Each row below holds a small network's activations on one input, seen along a few directions.
In each table, some parts of the input vary, and every possible input appears once, in random order.
A made-up example of a description, with smaller parts first: line(6) and (point or ring(9) or (values(2) and ring(5))).
Shared parts are said once, and a part with two or three values counts as separate values.
In the rows, 128 means zero.

Other details of the inputs shift rows strongly along three fixed directions, in all tables alike. That doesn't count.

A family of inputs:
row 1: [151 124 135 125  89 120 138 115 113 121 114 126 165 117]
row 2: [124 156 114 129 128 145 122 119 109 110 129 110 136 133]
row 3: [126  91 148 131 156 104 125 172 166 160 136 150  95 126]
row 4: [145  98 124 138 118 132 144 124 135 146 118 126 154 118]
row 5: [157 113 126 113  99 125 139 112 106 126 113 126 168 121]
row 6: [123 133  99 146 150 161 133 104 127 130 129 117 143 129]
row 7: [134 131 151 123 101 101 126 149 128 117 130 129 129 125]
row 8: [100 135 115 135 157 140 126 108 138 131 140 133 104 132]
row 9: [119 164 124 113 137 131 111 133 106 102 136 121 115 140]
row 10: [105 154 133 107 135 130 112 142 133 125 131 117  80 161]
row 11: [148 108 127 122 106 117 142 110 123 124 124 138 161 124]
row 12: [130 106 148 132 138 113 125 173 149 152 129 126 107 124]
row 13: [109 159 114 134 117 143 131  87 112 103 134 116 137 129]
row 14: [130 120 153 114 126  96 121 167 138 128 136 138 107 130]
row 15: [111 168 129 131 137 131 112 134 121 106 137 122 110 134]
row 16: [137 132 157 115 112  99 120 150 127 123 124 146 116 124]
row 17: [134  90 134 145 138 123 137 145 158 159 128 136 127 119]
row 18: [128 117  91 138 165 166 133 102 127 142 127 124 141 132]
row 19: [116 168 127 127 129 136 112 134 112 106 132 117 115 133]
row 20: [140  90 133 131 138 120 136 139 149 156 123 146 128 121]
row 21: [117 145 104 119 121 146 133  89 103 107 133 111 143 134]
row 22: [145 119 139 123  99 115 134 139 120 124 124 118 147 124]
row 23: [117 128 104 155 162 160 133 104 142 138 131 131 132 127]
row 24: [147 111 131 124 105 115 143 107 124 122 123 143 159 123]
row 25: [124 131  97 146 149 162 133 103 127 132 127 117 144 128]
row 26: [121 128 154 107 101  90 128 147 126 114 138 127 112 130]
row 27: [115 169 135 116 143 128 101 140 113 112 129 135  98 133]
row 28: [113 163 134 123 146 129 106 136 122 115 131 141  95 134]
row 29: [134 110 129 118  96 112 147 103 122 121 129 129 153 124]
row 30: [134 157 108 128 119 156 126 101  96 111 117 108 155 127]
row 31: [109 143 124 143 163 144 113 144 142 139 132 128  97 129]
row 32: [113 168 132 133 133 133 112 131 121 109 133 128 108 131]
row 33: [127 132 100 146 153 167 130 106 126 141 119 119 141 124]
row 34: [125  39 103 162 172 162 161 125 197 213 121 120 122 138]
row 35: [142 109 137 121 115 111 132 132 131 132 125 142 136 124]
row 36: [141 117 137 125 107 113 136 140 126 124 128 118 145 125]
row 37: [154 105 124 117 105 125 141 116 114 131 116 127 163 122]
row 38: [131  97 144 133 144 111 129 151 156 153 131 151 108 123]
row 39: [ 89 136 126 141 167 136 119 148 152 140 146 118  80 133]
row 40: [124 156 113 120 133 140 118 114 107 107 129 126 130 135]
row 41: [134 120 128 121  86 120 147 106 113 113 128 107 160 124]
row 42: [114 140 117 130 166 144 113 137 133 134 134 132 100 134]
row 43: [153 109 126 119 107 125 139 114 116 132 113 133 161 119]
row 44: [132 133 154 126 102 101 127 145 130 116 130 134 126 124]
row 45: [129 133 161 126 110 100 120 160 135 124 128 136 110 124]
row 46: [154 101 121 119 107 127 143 113 117 131 119 127 166 124]
row 47: [123 134 107 150 155 162 128 103 132 140 121 129 133 123]
row 48: [114 131 158 121 104  93 127 153 136 118 140 124 107 127]
row 49: [131 124 157 118 118  94 122 156 137 125 132 148 110 128]
row 50: [124 155 114 121 137 144 116 117 108 114 125 127 125 132]
Description of these inputs: values(2) and (point or (line(4) and (point or line(5)))).
Q: The inputs of row 23 and row 24 match in every part but the values(2) part. If row 1 is changed in the same way as row 23 into row 24, which row does it become?
A: row 27
Q: The inputs of row 14 and row 6 match in every part but the values(2) part. If row 21 is changed in the same way as row 14 into row 6, which row does it become?
A: row 41
Q: Which other rows does row 35 become when the line(4) part takes its other values? List them by row number.
A: row 38, row 42, row 46
Q: Start at row 47 and move only the line(5) part, one step at a time. The first step leads to row 45. Which rows follow, in order?
A: row 32, row 44, row 23
Q: Which other rows does row 50 become when the line(4) part takes its other values? List them by row number.
A: row 20, row 28, row 37
Q: Which other rows does row 49 become when the values(2) part takes its other values? List them by row number.
A: row 44
Q: Which other rows does row 31 become when the values(2) part takes its other values? List them by row number.
A: row 20

A family of inputs:
row 51: [161  70 116 149 122 136 163 109 140 154 118 127 187 108]
row 52: [143 100 164 119 110  80 134 172 143 132 135 137 128 118]
row 53: [155  93 157 107 112  94 126 182 135 148 119 132 125 125]
row 54: [131  94 168 132  96  89 139 173 157 143 134 117 114 126]
row 55: [173 102 171  96  59  69 141 128 110 113 113 161 162 117]
row 56: [170  83 118 123  45 113 173  66 101 117 112 120 227 103]
row 57: [131 160  75 145 154 185 123  70 104 115 119 132 162 129]
row 58: [107  59  76 168 210 178 153  92 177 192 138 138 124 117]
row 59: [119  63  77 166 221 177 151  99 174 187 137 141 131 123]
row 60: [158 112 170 110  36  71 146 141 106 103 122 120 170 106]
row 61: [ 90 186 122 111 129 138 114 110 112  95 141 113  89 154]
row 62: [121 184 127 111 129 126 101 126  99  87 133 142 110 139]
row 63: [ 86 189 119 119 135 144 110 115 116 100 139 109  88 153]
row 64: [ 93 179 125 133 132 141 111 129 120 103 143 101  96 144]
row 65: [117 122 138 135 191 138 103 199 155 166 129 126  68 133]
row 66: [121 216 152 105 110 117  87 137  84  75 123 137 102 134]
row 67: [ 95 196 126 129 126 148 109 124 112  97 131  99  96 146]
row 68: [111 120 134 153 198 135 104 186 173 166 136 151  70 128]
row 69: [151 101 164 116 104  79 125 172 142 133 126 157 124 121]
row 70: [101 201 142 114 107 115 100 138  93  76 141 111 102 129]
row 71: [149  65 100 169 179 173 150 101 163 191 108 152 155 109]
row 72: [128  95 164 123  90  83 140 162 154 137 138 121 118 129]
row 73: [128  99 166 118  90  84 140 163 156 142 129 123 111 132]
row 74: [148  77 113 131  93 123 164  83 125 136 122 128 188 109]
row 75: [126  89 164 114  95  79 143 157 154 135 143 129 111 133]
row 76: [133 168  87 148 147 184 120  84 101 111 116 126 159 127]
row 77: [108 162  68 150 141 199 140  47 109 119 119  95 157 141]
row 78: [149 103 174 111 107  77 124 165 140 139 120 164 116 119]
row 79: [133 150  80 117 148 176 124  82  92 116 120 119 150 139]
row 80: [109 150  69 143 134 187 143  41 106 111 131 100 166 141]
row 81: [182  75 112 133  69 125 176  72 108 127 110 122 236 106]
row 82: [118 216 153 101 113 113  85 138  86  74 126 141  96 136]
row 83: [110  99 123 134 213 143 108 188 169 182 135 137  63 137]
row 84: [121 203 136 100 125 131  89 158  84  87 126 110 100 143]
row 85: [103  98 130 147 207 129 120 173 177 169 148 142  75 128]
Q: The inputs of row 68 and row 57 match in every part but one. If row 81 is changed in the same way as row 68 into row 57, which row does it become?
A: row 52
Q: What is each input in this table made of?
A: line(5) and (point or line(6))
Q: Which other rows does row 74 become when the line(5) part takes its other values? List them by row number.
A: row 56, row 58, row 60, row 70
Q: List by row number the other rows that have the line(5) part in common with row 62.
A: row 55, row 58, row 59, row 61, row 75, row 79
Q: Start at row 71 and move only the line(6) part, one step at a time. The first step leads to row 76. Which rows follow, in order?
A: row 51, row 60, row 54, row 67

A family of inputs:
row 86: [141 147  90  97 163 169 108  96  96 129 108 140 126 151]
row 87: [159  60 164 134 137  84 136 179 164 168 127 169 126 102]
row 88: [145 145 166  82  26  60 140 119  90  71 132 124 162 132]
row 89: [123  73 110 157 167 147 150 111 173 176 126 146 128 122]
row 90: [111 158  98 125 125 153 129  82 103 100 136 110 142 138]
row 91: [143 100  89 152 129 172 155  73 128 147 113 119 180 121]
row 92: [111 180 110 131 133 154 115  94 105  98 129 118 124 137]
row 93: [128 106 180 125 158  72 105 207 166 150 141 176  71 114]
row 94: [138 125 132 114  80 112 146  92 110 103 128 127 163 129]
row 95: [101 195 117 136 156 158  98 140 115 111 131 108  93 142]
row 96: [141 100 171 109  77  73 138 154 134 124 133 134 130 124]
row 97: [132 158 143 122  95 121 120 134 112 105 124 120 133 128]
row 98: [183  35 114 150 142 135 161 130 154 188 105 147 191  99]
row 99: [142  68 179 117  91  64 147 163 160 148 131 149 122 115]
row 100: [115 182 123 129 119 143 113 104 106  95 128 122 125 134]
row 101: [125 146  91 132 120 164 137  74  99 110 124 105 161 132]
row 102: [124 147  88 130 122 165 137  84 100 112 126  95 163 136]
row 103: [ 97 123 112 147 196 159 117 156 158 160 140 111  80 138]
row 104: [ 89 135 120 149 201 153 108 164 162 159 141 125  65 136]
row 105: [127 120  94 146 148 171 139 101 127 146 120 106 148 128]
row 106: [ 97 202 171 110 134 100  81 208 122  99 142 114  46 145]
row 107: [109  81  91 158 191 168 144 122 169 179 139 120 118 131]
row 108: [101 188 154 108 116 107 102 154 110  90 141 124  81 139]
row 109: [150 132 141 124 130 112 116 157 117 122 122 146 131 114]
row 110: [168  94 153 117  46  87 159 100 120 114 113 142 191 113]
Q: What is each input in this table made of?
A: point or (line(4) and (point or line(5)))
Q: Start at row 100 and move only the line(5) part, one step at a time. The first step leads to row 92. Which rows follow, in order?
A: row 108, row 96, row 90
Q: Start at row 98 and move only the line(4) part, one step at a time. The first step leads to row 109. Which rows follow, in order?
A: row 87, row 93
Q: Which other rows does row 102 become when the line(5) part takes its other values? List them by row number.
A: row 95, row 103, row 105, row 106
